A small network was shown many inputs. Here are its activations along a few directions, one row for each input.
In each table, some parts of the input vary, and every possible input appears once, in random order.
Descriptions start from the smaller parts, as in this example, which fits no table here: one of 8 places around a ring, together with either a single point or (one of 2 separate values, together with one of 4 places along a line) or one of 9 places along a line.
Shared parts are said once, and a part with two or three values counts as separate values.
(in the rows, 128 means zero)

Other details of the inputs shift rows strongly along three fixed directions, in all tables alike. That doesn't count.

A family of inputs:
x1: [169 138  48 144  59 141  97 110 172 101 145]
x2: [132 106 158 116 194 110 119 152 103 150 152]
x3: [ 95 199 119 141  90  92 154 146 185  87 133]
x4: [112  79 141 177  92  92  53 132 110 130  42]
x5: [130 114 165 139 191  73  86 175  93 118 117]
x6: [124 194 155  65 162  87 182 187 183  92 222]
x7: [119 185  84 162  43 104 168  55 135 112  69]
x8: [159  84  44 218  72 179 108  73 102 103  58]
x9: [110 186 113  85  47 142 182 128 209 125 185]
x10: [112 157 187  75 150  99 168 176 165  88 193]
x11: [155  88 109  95  88 239 192  52  24 203 105]
x12: [148  82 127 136 169 167  88 115  76 206 114]
x13: [125 143  99 156  78  79 102 138 149 137  80]
x14: [158 100  92  91 110 204 177 108 111  98 186]
x15: [128 129  98 151  91 107  71  98 131 170  97]
x16: [128 114 157 130 191 185 123  83  86 181 150]
x17: [105 172 171 113 175 102 195 171 154  94 178]
x18: [128 113 141 149 191 202 147 113  73 172 133]
x19: [102 120 134 137  75  93  98 134 148 124  56]
x20: [138  98 164  99 219 130 112 153  83 172 105]
x21: [110 137 174 172 146  40  62 142 136  80  61]
x22: [121 115 159 111 204 180 134 116 100 173 100]
x23: [ 89 147 115 124  49  87 114 118 171 120 131]
x24: [112 131 167 123 199 138 158 148 109 128 140]
x25: [149  64 184 115 180  76  96 148  98  48 148]
x26: [175 111 112  95 110 234 187 118 138 123 221]
x27: [122 132 105 169  99  66  65 147 128 127  57]
x28: [161 110 108 121  94 190 165 139 120  95 173]
x29: [192  85  72 115 155 186 125  95  96 139 174]
x30: [114 186 166 107 158 109 184 153 182  95 197]
x31: [122 134 132  92 177 137 162 142 112 166 203]
x32: [108 175  92  75  49 192 195 117 193 164 157]
x33: [104 124 116 142  56 121 107 125 141 133  76]
x34: [118 155 156  59 150 190 196 159 129 133 212]
x35: [149 181  97  77 136 205 192 141 140 176 204]
x36: [136 121  96 120 137 180 133 133  92 191 120]
x37: [111 102 124 190 115 112  67  82 121 159  69]
x38: [122 187  99 126  75   9 148 145 136  82  97]
x39: [155  55 188 193 241  76  84 167  63  51  90]
x40: [128  66 187 120 181 148  85 111  62 168 119]
x41: [189 104  49 107 145 207 172 133  79 117 178]
x42: [ 93 136 141 170 110  48  63 103 146 109  77]
x43: [150 123  62 167  89 152 127  75 136  75 107]
x44: [120 106 102 146  50 178 123  99 125 175  84]
x45: [ 92 118 150 138  86  51  70 127 141 108  89]
x46: [115 134 107 147 101 159 114  84 150 173  57]
x47: [147 118 156 135 191  89 119 127 134  37 168]
x48: [120  67 168 164 213 134  90  97  59 173 110]
x49: [124 155 162 101 171  70 153 185 145 114 142]
x50: [109 170 105 158  78 122 127 113 174 120 112]
x51: [108 178 111  93  44 140 180 124 207 127 183]
x52: [128  94 125 124 128 216 132 124  76 185 122]
x53: [117 117 177 126 204 131 129 134 110 134 149]
x54: [100 122 190  81 175  96 132 177 129 109 120]
x55: [203  94  19 144  69 177  88  56  97 123  92]
x56: [107 136 157 103 182  63 117 166 121 122 166]
x57: [137 148 101 141  79  96  95 118 171 143 108]
x58: [102 175 167  72 140 116 202 190 156  88 212]
x59: [115  82 201 131 177  79  86 143  91 128 125]
x60: [100 133 130 127  71 101 127 140 163 123  87]
x61: [101 125 168 129 104  55  93 154 161  85 110]
x62: [128 177  93  99  33  99 196 162 199  20 184]
x63: [116 154 149 111 173  68 134 190 124  97 156]
x64: [134 140 121 178 100  65  90 125 187  34 114]
x65: [143 107 122 129 161 163 102 100  83 204 144]
x66: [107 160 118 145  98 117 137 124 171 128  88]
x67: [140  83 161 161 185 163 104  89  88 183 110]
x68: [136 143  93  97 130 192 159 127 123 195 136]
x69: [126 109 170 110 210  80  92 173 101 137  90]
x70: [125 149 105 156  82 155 105  75 167 153  92]
x71: [194 110  42 174  68 162 111 113 125 125 109]
x72: [116 128 142 127 169 167 166 127 121 158 125]
Description of these inputs: one of 3 separate values, together with either a single point or one of 5 places around a ring or (one of 2 separate values, together with one of 9 places along a line).
Q: The inputs of x44 and x17 match in every part but the choice among 3 separate values. If x23 is changed in the same way as x44 into x17, which row does it become?
A: x48
Q: The inputs of x50 and x5 match in every part but the choice among 3 separate values. If x53 is changed in the same way as x50 into x5, which row does it become?
A: x12
Q: Which other rows does x64 become when the choice among 3 separate values takes its other values? List them by row number.
A: x1, x26
Q: Which other rows does x1 become when the place on the ring of 5 takes its other values? List them by row number.
A: x29, x41, x55, x71
Q: Which other rows does x30 become when the choice among 2 separate values takes its other values? List them by row number.
A: x70
Q: Which other rows does x33 become when the choice among 3 separate values takes its other values? List them by row number.
A: x24, x36

A family of inputs:
x73: [129 127 148 123 169  93 120 151 115 116 130]
x74: [109 153 113 137  46  86 113 129 179 102 100]
x75: [124 144 116 128 126 153 145 114 137 150 144]
x76: [128 118 132 128 128 157 137 116 120 134 132]
x77: [124 133 127 123 131 149 135 124 127 157 133]
x78: [130 125 141 117 145 123 141 141 121 107 139]
x79: [113 171  93 154  59  78 115 118 184 105 100]
x80: [131 129 119 134 136 153 133 112 122 149 130]
x81: [121 106 161 128 154 123 119 135 108 121 119]
x82: [115 151 155 110 151  63 128 168 147  96 145]
x83: [139 125 105 115 103 171 147 116 124 147 143]
x84: [153 124  90 131 113 173 140 108 128 133 148]
x85: [139 127 103 118 105 175 149 114 124 145 140]
x86: [148 123 120 136 160 119 118 132 120 115 141]
x87: [124 150 122 104  97 127 155 140 156 112 156]
x88: [119 133 145 117 147 113 129 144 126 137 137]
x89: [140 121 108 126 127 159 126 115 113 165 128]
x90: [138  74 115 190 121 111  42  95  84 157  27]
x91: [118 121 157 117 141 123 134 143 124 118 134]
x92: [120 142 131 121 138 136 143 127 134 142 144]
x93: [124 115 164 126 161 108 128 142 118  97 131]
x94: [130 105 151 133 156 123 119 132 104 112 116]
Q: What is each input in this table made of?
A: one of 2 separate values, together with either a single point or one of 10 places around a ring
Q: The inputs of x74 and x88 match in every part but the choice among 2 separate values. If x93 is changed in the same way as x74 into x88, which row does it become?
A: x80
